Each row below holds a small network's activations on one input, seen along a few directions.
Each table varies a few parts of the input and shows all the possible inputs, shuffled.
A made-up example of a description, with smaller parts first: one of 8 places around a ring, together with either a single point or one of 11 places around a ring or (one of 2 separate values, together with one of 6 places along a line).
Shared parts are said once, and a part with two or three values counts as separate values.

Rows:
R1: 6,6,-6,31,-12,-17,11,-3,11,15,10,36,-12,15,-5
R2: -17,36,4,14,-18,6,5,-3,13,23,-17,0,1,12,-14
R3: -13,44,15,12,-18,7,3,13,8,14,-15,0,-2,18,-9
R4: -15,-31,-8,18,-6,-27,2,-15,21,4,-3,32,-3,25,10
R5: -39,12,0,10,-7,0,-2,-14,23,10,-22,-2,5,24,-7
R6: 19,-3,6,-20,6,12,6,14,-2,-21,34,-16,41,-38,-17
R7: 19,-12,3,-17,0,8,-4,10,5,-8,59,-28,32,-14,-9
R8: -39,-1,1,3,-11,-7,-3,-14,25,12,-27,-5,7,22,-3
R9: 28,-8,-3,-36,28,14,9,12,-13,-29,3,-23,20,-56,9
R10: 21,-17,-9,-45,15,12,13,14,-47,-24,-12,-22,-37,-38,22
R11: -16,-17,-10,26,-1,-24,2,-14,19,2,6,32,-8,28,5
R12: 8,15,5,27,-10,-17,9,13,6,6,12,33,-16,22,-2
R13: 15,-27,57,4,15,8,-34,-20,-1,0,-3,-15,0,12,-4
R14: 31,-7,-13,-48,18,6,12,7,-29,-33,-14,-25,-16,-46,17
R15: -6,2,-11,28,-5,-20,-1,-13,6,15,13,39,-3,17,3
R16: 27,-26,-28,-17,16,37,-23,27,-53,-10,-7,-39,-22,-15,11
R17: -30,33,-1,10,-10,3,-6,-13,9,24,-17,2,12,12,-7
- Describe the family of inputs behind these rows. => either a single point or one of 6 places along a line or (one of 2 separate values, together with one of 5 places along a line)
- What sort of input is R13? => a single point

Rows:
R18: -20,12,-3,41,-10,-15,-2,-16,22,21,-13,36,-3,32,-8
R19: 3,-8,-26,-9,5,4,6,8,-24,-6,-12,-1,-18,-8,12
R20: -33,10,5,33,-21,-19,1,-14,27,21,-2,30,-6,44,-5
R21: 13,-15,7,-12,13,3,-3,2,-18,-10,-17,-5,-21,-9,15
R22: -26,10,2,37,-15,-19,-3,-14,19,24,-10,35,-1,34,-6
R23: 10,-11,-9,-11,9,4,1,6,-19,-8,-15,-3,-21,-9,15
R24: 26,-5,3,-3,-1,-6,13,11,2,-9,40,9,17,-18,-8
R25: -30,11,2,35,-21,-19,3,-8,33,20,-9,23,-6,43,-10
R26: 14,-14,-1,-11,11,3,-1,3,-18,-9,-16,-7,-23,-10,15
R27: 13,-19,16,0,5,6,-13,4,8,-4,38,-13,31,-4,-7
R28: 12,-14,-6,-11,10,4,1,1,-21,-9,-15,-7,-22,-9,12
R29: 3,-7,-34,-8,3,4,7,8,-23,-5,-10,-2,-19,-8,11
R30: 9,-8,-14,-12,7,2,1,5,-21,-8,-15,-4,-20,-7,15
R31: 6,28,13,-5,-3,22,-8,10,-5,5,7,-24,11,-8,-16
R32: -18,10,8,-19,-1,15,-5,-7,12,-2,-14,-25,25,-9,-10
R33: 26,-3,12,2,5,4,-8,12,0,-7,47,-4,19,-10,-10
R34: -13,25,3,-19,-1,3,10,-2,9,-6,-9,-12,18,-16,-4
R35: -5,9,17,-8,0,24,-13,2,3,8,-1,-34,23,-2,-13
R36: 11,-13,-1,-8,9,-13,12,-3,12,-15,34,5,23,-21,-3
R37: -28,8,3,33,-17,-18,-1,-17,22,27,-4,32,-8,38,-7
R38: 13,-14,12,-14,13,1,-6,-2,-18,-11,-16,-6,-21,-6,13
R39: 8,-7,-22,-11,5,2,3,6,-20,-7,-13,-5,-20,-7,14
R40: 3,-21,7,-10,7,-4,-7,-8,17,-12,27,-8,31,-12,-5
R41: 3,33,4,-10,-11,11,12,13,0,2,-1,-9,10,-17,-10
- Describe the family of inputs behind these rows. => either one of 5 places along a line or one of 9 places along a line or (one of 2 separate values, together with one of 5 places around a ring)
- Start at R29 and move only the place on the line of 9, one step at a time. The first step leads to R19. Which rows follow, in order? => R39, R30, R23, R28, R26, R21, R38
- Start at R33 and move only the place on the ring of 5, one step at a time. The first step leads to R24. Which rows follow, in order? => R36, R40, R27
- Which other rows does R24 become when the choice among 2 separate values takes its other values? List them by row number. => R41

Rows:
R42: -6,-17,19,13,4,-12,-8,-19,12,1,-11,15,-13,16,10
R43: -28,0,-13,0,1,-15,9,-19,17,6,-24,14,3,5,1
R44: 41,-30,-33,-15,16,0,5,18,-35,-19,16,-1,-28,-29,21
R45: 9,3,28,24,-8,-5,-10,-8,2,11,6,11,-10,25,-5
R46: -22,34,-10,0,-17,1,14,7,19,8,-14,-1,10,6,-8
R47: -17,-13,5,12,9,-4,-13,-17,6,7,-25,8,-5,19,7
R48: -24,-6,6,4,3,2,-13,-10,8,8,-33,-8,-15,25,5
R49: -7,31,4,20,-8,3,-3,6,7,18,8,12,8,13,-17
R50: -21,-22,-20,8,-4,-24,10,-16,21,2,5,23,3,7,4
R51: 10,-2,11,-47,12,31,-11,12,-19,-22,0,-61,24,-38,-3
R52: 46,-9,-11,-25,22,-2,11,13,-35,-21,2,-3,-37,-31,20
R53: 29,-34,0,-29,17,16,-4,8,-8,-29,40,-30,31,-36,-4
R54: 4,29,17,21,-13,-6,2,2,8,8,22,18,2,13,-11
R55: -18,-4,0,2,0,-26,16,-21,22,0,-8,21,-5,6,4
R56: -9,6,-17,16,-13,-17,15,2,22,3,24,24,19,7,-3
R57: 4,-19,9,31,-8,-7,-15,-1,5,15,19,13,-3,27,-6
R58: 0,9,-2,27,-14,-6,-2,6,11,13,37,20,10,15,-11
R59: -34,7,-12,-7,-8,-5,9,-14,17,8,-32,-2,-6,6,2
R60: -3,6,15,24,-5,6,-18,-3,-3,18,-11,3,-3,25,-10
R61: -13,42,4,10,-19,13,-3,8,3,16,0,-4,1,17,-14
R62: -10,-35,-2,18,6,-17,-11,-12,12,2,5,17,-6,27,7
R63: 33,-20,25,-41,17,10,-6,7,-9,-28,24,-32,23,-46,-1
R64: 26,-8,-21,-24,16,20,10,19,-50,-16,-17,-10,-23,-36,18
R65: 18,4,-20,-34,9,26,11,26,-52,-17,-25,-28,-29,-26,15
R66: 19,-13,9,-39,21,22,-12,10,-19,-25,8,-45,31,-44,-4
R67: -9,15,15,14,-13,14,-16,-2,-3,19,-17,-12,-11,29,-7
R68: -16,25,-9,8,-10,-3,13,0,20,11,-6,16,18,-4,-6
R69: -5,23,3,10,-11,-16,19,-2,22,1,9,22,11,1,-4
- Describe the family of inputs behind these rows. => one of 4 places along a line, together with either one of 2 separate values or one of 5 places around a ring
- The inputs of R46 and R69 match in every part but the place on the line of 4. If R65 is changed in the same way as R46 into R69, which row does it become? => R52
- Which other rows does R63 become when the choice among 2 separate values takes its other values? List them by row number. => R52

Rows:
R70: -21,15,7,17,-12,-8,-3,-9,19,16,-7,11,1,24,-6
R71: 18,5,4,-19,7,16,0,10,-13,-9,9,-21,10,-25,-4
R72: 15,-8,6,-19,11,14,-3,8,-11,-13,9,-21,14,-22,-1
R73: -21,19,1,18,-14,-7,2,-7,18,17,-5,16,4,20,-8
R74: -18,7,7,23,-10,-7,-5,-9,20,15,-6,15,5,25,-7
R75: -19,2,3,24,-9,-17,1,-11,22,11,1,25,1,25,-3
R76: -12,4,1,27,-13,-16,1,-6,17,14,7,26,-3,27,-5
R77: 21,-10,-4,-16,9,5,5,11,-10,-16,19,-10,10,-24,1
R78: 23,-15,5,-16,11,8,-1,6,-10,-15,14,-15,9,-23,0
R79: 4,-17,-33,-17,12,1,3,1,-45,-7,-50,-1,-61,-4,33
R80: 11,0,2,-23,8,12,-1,6,-7,-13,8,-25,12,-22,0
- Describe the family of inputs behind these rows. => either a single point or (one of 2 separate values, together with one of 5 places along a line)
- Which other rows does R75 become when the choice among 2 separate values takes its other values? List them by row number. => R78

Rows:
R81: 8,4,19,25,-7,-19,-5,-9,9,1,27,23,-8,25,-1
R82: 10,8,-1,31,-5,-8,1,7,-4,2,19,36,-13,15,-3
R83: -25,17,17,-4,-15,-9,-2,-10,35,13,-9,-6,12,18,-6
R84: 0,-46,-8,13,13,-3,-18,-16,-24,1,-32,7,-45,31,24
R85: -25,-19,5,8,2,3,-23,-5,-20,14,-57,-17,-37,19,16
R86: -18,32,30,17,-14,1,-7,-5,16,16,0,-1,-1,19,-10
R87: -15,-14,-25,10,0,-28,4,-16,20,-9,9,27,6,7,-2
R88: 3,-6,-28,23,-9,-10,15,1,2,11,6,37,1,7,3
R89: 13,-8,-13,-23,0,-6,24,3,-23,0,15,2,-22,-15,9
R90: -4,-13,6,7,-11,-26,-1,-15,31,-4,20,20,1,19,3
R91: -12,39,10,20,-9,10,0,13,0,19,-11,10,-2,13,-13
R92: -37,16,-15,3,-5,-12,7,-11,24,8,-20,0,19,5,-10
R93: -1,17,-25,-13,3,22,-14,10,-13,-1,2,-26,1,-18,4
R94: -5,14,-7,-28,-12,10,20,0,-20,3,-5,-17,-16,-18,2
R95: 23,-24,27,0,18,1,-18,-17,3,1,26,-1,25,-20,-10
R96: -12,-11,13,-18,5,12,-4,10,4,-14,4,-30,37,-10,-3
R97: 32,-15,0,-2,1,7,5,25,-8,-8,26,-13,1,-2,-9
R98: 3,-32,7,-11,13,1,2,9,1,-17,27,-11,28,-8,3
R99: -19,25,-20,12,-19,13,8,-3,7,16,-21,16,9,5,-8
R100: 8,-1,31,-7,9,18,-22,-20,7,2,7,-19,32,-20,-17
R101: 11,16,4,-25,16,3,18,9,-10,-17,-42,-8,-14,-30,13
R102: 27,-6,-4,-19,22,-7,23,7,-12,-22,-18,11,-22,-26,20
R103: 16,7,7,-9,-8,19,-2,26,-6,-4,3,-32,10,-5,-16
R104: 19,-2,-32,-10,12,8,-12,7,-20,-11,23,-7,-3,-13,11
- The inputs of R86 and R81 match in every part but one. If R91 is changed in the same way as R86 into R81, which row does it become? => R82
- Describe the family of inputs behind these rows. => one of 2 separate values, together with either a single point or one of 5 places around a ring or one of 6 places along a line
